A small network was shown many inputs. Here are its activations along a few directions, one row for each input.
Each table varies a few parts of the input and shows all the possible inputs, shuffled.
Descriptions start from the smaller parts, as in this example, which fits no table here: ring(8) and (point or line(9) or (values(3) and line(6))).
Shared parts are said once, and a part with two or three values counts as separate values.
In the rows, 128 means zero.

Other details of the inputs vary at random and push rows far along two fixed directions, the same in every table; ignore that.

Table:
R1: [ 67 119  94 173 115 130 111 165  82 144 164 126 244]
R2: [197 129  19 223 119 158 150  63 156 137  58  19 117]
R3: [103 148 152  53 134  99 121 133 133 107 157 177  86]
R4: [194 142  72 135 134 129 151  41 196 120  46  79  20]
R5: [194 136  75 142 141 123 152  40 193 112  58  65  32]
R6: [220 146  26 233 108 157 135  65 151 123  74  15 114]
R7: [ 75 131 166  67 158 110 120 118 157  96 139 191  92]
R8: [ 86 147 157  83 134  96  93 151 104 109 180 178 143]
R9: [126  69 145 120 119 174 122 122 103 114 147 147 181]
R10: [ 83 140 108 165 103 142 105 163  73 126 181 125 224]
R11: [107 153 171  57 153  97 100 129 133  96 169 187  83]
R12: [203 130 127 133 143 126 150  99 174 118  78  86  69]
R13: [200 145  60 131 113 109 156  38 186 135  45  77  27]
R14: [108 113 143 144 129 118 129 162  99 156 140 140 179]
R15: [ 70 122 111 129  98 145 124 142 118 140 153 141 170]
R16: [198 157  89 114 102 123 144  54 167 114  89  70  19]
R17: [ 98 125 107 120 107 135 130 127 126 137 144 122 139]
R18: [140 125 142 147 144 141 126 161 119 132 128 122 160]
R19: [ 92 136 157  54 160  98 116 123 142 112 149 187  84]
R20: [104 142 159  60 163 104 108 138 146  92 155 185  82]
R21: [103 109 145 166 135 150 137 153 122 139 128 129 195]
R22: [198 138 121 121 128 101 146 103 149 137  76  97  55]
R23: [ 88 139 161  42 139  99 123 126 140 121 157 189  84]
R24: [125 138 124 148 135 130 109 122 135  98 153 122 146]
R25: [140 117 110 237 115 171 117 164  96 138 140  66 251]
R26: [192 128 112 138 119 112 162  82 160 154  64 102  59]
R27: [111 138 207  54 129 109 116 147 121 119 156 171  71]
R28: [ 83 138 155  50 129 107 125 123 144 122 146 196  87]
R29: [137 128 134 139 116 127 139 155 106 139 126 121 141]
R30: [ 60 130 147  91 145 118 112 145 121 119 158 190 147]
R31: [110 138 107 122 125 106 113 141 112 120 145 134 152]
R32: [182 120 117 123 110 128 161  91 158 152  83  86  47]
R33: [ 95 102 134 197 135 157 129 174  98 144 146 111 247]
R34: [128 122 138 134 107 134 139 154 109 138 131 113 135]
R35: [108 106  87 233  86 168 147 165  79 174 128  92 247]
R36: [128 116 136 155 140 149 139 140 130 146 111 127 153]
R37: [117 122 197  64 171 114 125 146 146 129 136 184  87]
R38: [126 133 190  62 160 101 124 159 131 119 141 182  89]
R39: [146 133 154 152 139 145 112 154 117 131 137 119 157]
R40: [ 94 142 158  42 127 105 120 135 137 106 161 174  77]
R41: [ 82 138 147  84 149 107 106 158 114 104 172 182 140]
R42: [134 116 132 150 139 132 139 143 116 150 120 122 152]
R43: [ 93  98  96 224  79 175 143 170  82 173 142  91 245]
R44: [151 135 145 149 133 132 117 145 111 134 131 116 145]
R45: [109  80 110 108 112 168  99 100 116  90 142 152 146]
R46: [147 135 144 146 121 117 114 146 103 140 128 116 144]
R47: [111 120  62 232 116 158 121 148 102 116 142  74 242]
R48: [125 144 198  68 134 106 118 144 118 123 148 170  81]
R49: [190 126 114 131 118 120 162  90 154 151  77  95  54]
R50: [120 116 135 154 131 138 140 144 117 152 119 135 161]
Each input here is: values(2) and (point or (line(4) and line(6))).
The inputs of R23 and R49 match in every part but the values(2) part. If R6 is changed in the same way as R23 into R49, which row does it become?
Answer: R39
A walk changes only the line(4) part. It starts at R28 and steps to R23. List the rest of the walk in order.
Answer: R3, R10
Change only the line(4) part in R18. List by row number the other rows that result.
Answer: R36, R37, R39
Change only the values(2) part in R10. List by row number the other rows that result.
Answer: R48

Table:
R51: [ 89 124 133 108 128 118 118 142 115 123 157 155 153]
R52: [142 118 110 184 118 149 137 127 121 145 112  97 168]
R53: [151 116 112 171 115 144 136 122 119 142 108 100 153]
R54: [140 123 111 181 112 147 139 135 116 155 114  92 163]
R55: [ 99 122 177  93 145 117 115 173 111 122 162 172 150]
R56: [100 127 183  86 135 113 121 169 109 130 160 174 130]
R57: [155 141 120  86 136 103 141  78 175 117  97 126  34]
R58: [ 98 130 128 104 131 118 119 138 117 125 146 160 138]
R59: [158 139 122  86 131 114 140  75 175 112  97 123  33]
R60: [ 97 121 174 105 155 124 118 157 121 123 151 170 147]
R61: [135 120  85 160 110 152 129 113 122 125 123  98 150]
R62: [179 144 148  92 136 109 150 100 166 131  92 120  29]
R63: [136 142  90 180 118 138 118 123 117 122 129  89 163]
R64: [160 135 116  95 130 126 137  78 171 111 100 121  41]
R65: [149 139  85 175 114 137 118 117 116 123 127  86 156]
R66: [ 96 127 178  96 151 118 118 171 121 123 159 169 145]
R67: [102 123 176  97 131 120 121 158 110 139 151 167 137]
R68: [156 115 105 176 125 145 133 125 119 136 108  92 157]
R69: [ 89 133 125 118 134 121 120 141 122 127 144 156 146]
R70: [128 121  83 168 105 148 131 117 117 129 124  92 166]
What is each input in this table made of?
Answer: values(2) and (point or line(4) or ring(5))
The inputs of R63 and R65 match in every part but the values(2) part. If R57 is changed in the same way as R63 into R65, which row does it become?
Answer: R51
Change only the line(4) part in R51. List by row number the other rows that result.
Answer: R58, R61, R70

Table:
R71: [ 73 137 145  77 146 112 100 137 118 112 166 195 144]
R72: [ 97 135 163  78 152 124  98 159 121 102 186 180 135]
R73: [126 113  86 193  94 168 137 114 116 149 119  80 162]
R74: [160 124 113  73 139 120 147  75 176 111  82 126  20]
R75: [192 114 104 196 133 144 154 104 141 149  74  60 124]
R76: [107 145  86 160 113 125 135 135 118 131 130  99 168]
R77: [127 137 120 156 126 131 111 140 118  99 147 122 151]
R78: [202 137 158  88 122  98 146 107 153 149  85 123  21]
R79: [197 131 164  87 144 104 150  95 165 135  85 120  26]
R80: [108 131  73 163 120 125 125 129 116 131 131 107 165]
R81: [ 86 114 145 102 115 130 131 148 123 125 154 159 156]
R82: [148 128 139 155 121 132 141 153  99 152 122 113 156]
R83: [ 59 149 163  85 132 107 112 148 113 127 174 180 129]
R84: [102 124 201 101 166 129 127 173 138 132 138 179 141]
R85: [140 134  95 167 119 145 110 125 114 111 125  80 174]
R86: [126  95  93 164 106 155 122 107 120 132 128 123 176]
What is each input in this table made of?
Answer: values(3) or line(5) or (values(2) and line(4))
Which other rows belong to the same alternative as R86? List them by row number.
Answer: R71, R73, R74, R76, R80, R81, R83

Table:
R87: [ 93 118 154 124 135 137 110 164 102 122 163 155 179]
R88: [150 127 119 153 113 133 137 122 125 140 111 101 129]
R89: [179 137  78 184 109 138 141 106 132 136  96  64 128]
R90: [128 139 114 157 126 126 122 138 115 129 134 110 156]
R91: [163 134 149  86 137 108 145 102 159 136  99 134  45]
R92: [ 89 111 158 128 134 138 126 168 106 137 152 159 178]
R93: [129 141 144  38 143  97 126  83 169 104 121 175  23]
R94: [175 118  88 188 115 149 152 101 138 148  83  69 132]
R95: [148 130 107 153 129 135 128 120 131 123 118 104 135]
R96: [153 143 173  49 144  96 128 109 157 113 122 162  28]
R97: [ 90 114 160 128 132 137 116 163 104 129 157 157 179]
R98: [174 125  86 183 109 141 154 111 133 154  83  68 128]
R99: [100 130 142 129 143 129 110 151 117 117 155 145 165]
R100: [ 82 132 127 105 125 127 114 133 123 116 157 158 139]
R101: [ 66 120 120 115 125 128 112 148 108 117 167 159 176]
What is each input in this table made of?
Answer: values(3) or (values(2) and line(6))
Change only the values(2) part in R91. List by row number the other rows that result.
Answer: R94
Change only the values(2) part in R95. List by row number the other rows that result.
Answer: R89
